Each row below holds a small network's activations on one input, seen along a few directions.
Each table varies a few parts of the input and shows all the possible inputs, shuffled.
A made-up example of a description, with smaller parts first: one of 2 separate values, together with either a single point or one of 11 places around a ring or (one of 4 places along a line, together with one of 5 places around a ring).
Shared parts are said once, and a part with two or three values counts as separate values.

Other details of the inputs shift rows strongly along two fixed directions, in all tables alike. That doesn't count.

A family of inputs:
x1: [  3   6   7  17 -28 -21   5  14   4  33  16  -4]
x2: [-10  26  37  15 -14 -28  17 -12  11 -10 -22   3]
x3: [  1  18  43  10 -25 -17  15 -12  -2 -13  -5  10]
x4: [ -1   5   6  16 -26 -19   5  13   4  32  18  -6]
x5: [  2  -1   2  -3   9  17  -8  -4 -11 -30  -3   5]
x6: [  6 -13 -30  -4   1  14 -17  13  -3  17  19  -9]
x7: [  4  -7  -2 -19  16  12   6 -13  -6 -22  -7   6]
x8: [ -1  -2   5   6 -27 -13  11   1  11  35  18  -8]
x9: [  0  -8   0  -9  14  16   0 -11  -6 -26  -4   4]
x10: [ -4   5  -5  -8  21  12  -6 -12   1 -21 -20  -2]
x11: [  5 -15 -31   1   7   8 -15  18  -2  17  18  -8]
x12: [  0  -9   0  -8  20  10   5  -5  -4 -26  -6   7]
x13: [ -4   3  -5  -4  27   5  -5  -7   2 -22 -21  -1]
x14: [ -9  10  38  -2  -8 -20  35 -16   4  -9  -7   9]
x15: [  1  -7   0 -13  14  16   3 -10  -5 -25  -5   6]
x16: [ -2  -3   5  10 -21 -18  13   6  11  34  17  -7]
x17: [-19  13   3   6 -22 -17   2   0  15  43   8  -6]
x18: [  7 -17 -29  -1   8   9 -14  17   1  18  17  -9]
x19: [  5   0   2  -2   8  14 -11  -3 -12 -31  -4   6]
x20: [ -1 -10   0  -4  19  10   2  -6  -6 -27  -5   5]
x21: [ 14 -11 -30   0  -4  11 -23  16  -7  17  14  -6]
x22: [ -2  16   7   5 -29 -20   2   8   8  46  -5  -7]
x23: [  8 -16 -33 -13   6  15  -5   7   0  24  15  -7]
x24: [-10  28  36  11 -20 -22  15 -16  10  -8 -21   1]
x25: [-10  11  37   2  -8 -15  35 -14   4  -9  -5  10]
x26: [  2  -5   2  -7  11  16  -4  -7  -5 -29  -3   4]
x27: [ 18 -14 -29   5   3   4 -21  20  -5  17  12  -4]
x28: [  9  -5 -33  -3   8   2 -23  20  -2  27  -9  -6]
x29: [-14   3  -5  -3  25   7 -11  -6   0 -23 -17   8]
x30: [  1  -2   1   2  15  12  -5   1 -10 -31  -4   6]
Description of these inputs: one of 2 separate values, together with either one of 4 places along a line or one of 11 places along a line.
Changing only the choice among 2 separate values turns x9 into x20. The same change can be made to x24. Which row results?
Answer: x2
Which other rows does x22 become when the place on the line of 4 takes its other values? List them by row number.
Answer: x10, x17, x24
Start at x27 and move only the place on the line of 11, one step at a time. The first step leads to x1. Which rows follow, in order?
Answer: x4, x30, x11, x18, x16, x20, x12, x25, x14

A family of inputs:
x31: [-24  17  36  10 -14 -28  42 -13  19   8   7  -4]
x32: [ -5  38  32  12 -14 -46  22  -3   9  19 -36   7]
x33: [ 14 -24 -38  -1  35  27 -12  23  -9 -12   9  -4]
x34: [ 16   2 -51  -4  43   7 -29  21  -5  -3 -34 -12]
x35: [  7 -16 -42 -24  24  38 -19  -4  -3  -5   9 -11]
x36: [  1 -10 -17  16 -14 -10   8  28   7  41  35 -15]
x37: [-11  19  19 -13  15   8 -13 -15  -2 -39 -50  12]
x38: [ -9 -11 -25  -2  -3 -11   7   9  13  49  26  -9]
x39: [  2  -1  25   8  21   7  11  -1 -11 -60  -5   9]
x40: [ -9 -11 -26   1   1 -11  13   9  20  48  20 -23]
x41: [ 10   5  27  -5   4  22   4 -15 -18 -56  -4   9]
x42: [  4  -4  27  -3  13   9   4 -11 -17 -54  -5  22]
x43: [-23  30  39  15 -13 -36  13  -2  18  18 -30   5]
x44: [ -1 -23 -41 -14  39  24 -17   7  -8  -7  12   3]
x45: [-10  -6 -22   7  -3  -9   8  16  12  46  33 -18]
x46: [ -8  -1  21 -10  17  12  11 -17 -12 -49 -10  24]
x47: [  3  -4  26   3  19   5   8  -5 -15 -56  -5  20]
x48: [ -4  13  47   4 -38 -14  35  -9   1  10   5  11]
x49: [ 22   0  27   0  -2  17   2 -15 -21 -58 -12   8]
x50: [-22  15  42   2 -23 -24  32 -18   7  13  11  11]
x51: [-14  11 -20  26 -11 -16 -20  32   7  46   9 -20]
x52: [  1  -8 -40 -13  35  18 -43  13  -1   3 -28   0]
x53: [ 25   9 -49 -20  24  21 -36   9 -10   3 -32 -12]
x54: [ 23 -17 -13   7 -37  -6  -5  16  -6  40  27  -9]
x55: [ 11 -11 -44   6  22  15 -53   2   1 -13 -12   0]
x56: [ -3  -5 -37   0  25  20 -50  17 -14  -7 -12   3]
x57: [ 20 -25 -34   1  27  18 -23  23  -9 -22  18  -7]
x58: [ 29 -33 -32  -4  16  20 -28  14 -20 -16   8   5]
x59: [  7  19  49  10 -43 -16  22 -11   1  -3  16  -1]
x60: [ 11 -11 -12   2 -32  -2  -3  17  -2  44  35  -8]
x61: [-19  16  40  16 -20 -26  41  -2  10   5  11   0]
x62: [-13  30  35  39 -25 -39   8  -8  23   0 -12  -7]
x63: [-10   2  20 -18  13  18   9 -26 -11 -48 -10  16]
x64: [  5   5  25  -7   5  25   8 -16 -16 -55  -7  11]
x65: [  7 -13 -13   4 -18  -5   5  19   2  52  27  -1]
x66: [-15   6  40  -1 -18 -28  40 -26  20  18  -7   3]
x67: [ -2  -3  22   1  19   8  12  -7 -14 -54  -8  22]
x68: [ -2  -1 -16  -6 -21   5   2   4   6  50  33 -19]
x69: [ 12 -16 -38 -19  17  40 -18   5 -13  -7  13  -6]
x70: [ 21   3 -50 -21  24  15 -36  10 -11   4 -35  -3]
x71: [ -7  -8  16 -11  34   3  21 -27   4 -42 -27  11]
x72: [  9  14 -26   0 -10 -26 -12  17   7  61 -15  -7]
x73: [ -1  -4  24  -5  13  12   8 -12 -15 -53  -8  24]
x74: [ -3  14  14  18  18  -6 -19 -18   4 -54 -32  14]
x75: [  1  -2  23 -10   4  19   8 -14 -17 -54  -9  20]
x76: [-27  33  41  27 -23 -34   6   3   4  10 -12   7]
x77: [ -6  -9 -23 -12 -19  -1   3   2  11  50  26 -11]
x78: [ 12 -14 -11  11 -19 -18  -4  24   4  39  37  -6]
x79: [ -6   5  19 -21  17  20  14 -33   0 -46 -19   1]
x80: [ 17 -12 -11   1 -34  -6  -7  16   0  40  36  -8]
x81: [ -8  -5  15  -6  36   4  24 -23   8 -46 -27   1]
x82: [-10  11 -17   9 -29  -7 -27  20   0  49   7 -11]
x83: [ 18 -16 -14  22 -21 -17   1  29   2  36  29 -18]
x84: [ 15 -10  25   8  13   0   5  -5 -18 -58 -12  19]
x85: [-14  14  42   0 -37 -15  34 -14   3   8   9  10]
x86: [  4   6 -23  16 -32 -13 -30   5  15  43   7 -14]
x87: [-24  32  39  20 -11 -35  17   1  21  13 -29  -6]
x88: [-16  39  43   5 -27 -20   9 -11  15  16 -28  -6]
x89: [ 17  -1 -44   3  12  27 -52  -1  -1 -14 -10 -13]
x90: [ 15 -27 -36  -6  33  26 -15  18 -13  -8   8   8]
x91: [  2   4 -37  -3  15  32 -49  13 -15  -7 -10 -10]
x92: [ 22 -27 -31  -9  18  20 -29  13 -14 -16  17   5]
x93: [ -1  20  49   7 -37  -8  36 -10   2   9   7   2]
x94: [-10  -2  17 -24  16  14  14 -31  -1 -45 -21  11]
x95: [ -4 -11 -21   4 -11  -9   7  19   4  49  31  -5]
x96: [  1 -16 -22 -13 -15  -4   9  -3  17  56  13 -17]
x97: [-21  10  38  -3 -20 -27  37 -24  17  15   0   5]
x98: [-10  15  42  -4 -27 -16  40 -30  19  14  -6 -10]
x99: [ -8 -11 -23  -7 -10  -8   3   4  12  51  27  -7]
x100: [  0 -28 -46 -19  42  20 -12   0   1  -4   1  -3]
Changing only one part turns x83 into x58. The same change can be made to x87. Which row results?
Answer: x52
Changing only one part turns x48 into x90. The same change can be made to x85. Which row results?
Answer: x95
What is each input in this table made of?
Answer: one of 5 places along a line, together with either one of 4 places along a line or one of 10 places along a line
Which other rows does x88 become when the place on the line of 4 takes its other values? List them by row number.
Answer: x53, x89, x91
Which other rows does x50 become when the place on the line of 10 takes its other values? List them by row number.
Answer: x42, x46, x58, x65, x66, x73, x92, x97, x99
Start at x98 and move only the place on the line of 10, one step at a time. The first step leads to x79. Which rows follow, in order?
Answer: x35, x68, x69, x93, x64, x41, x59, x49
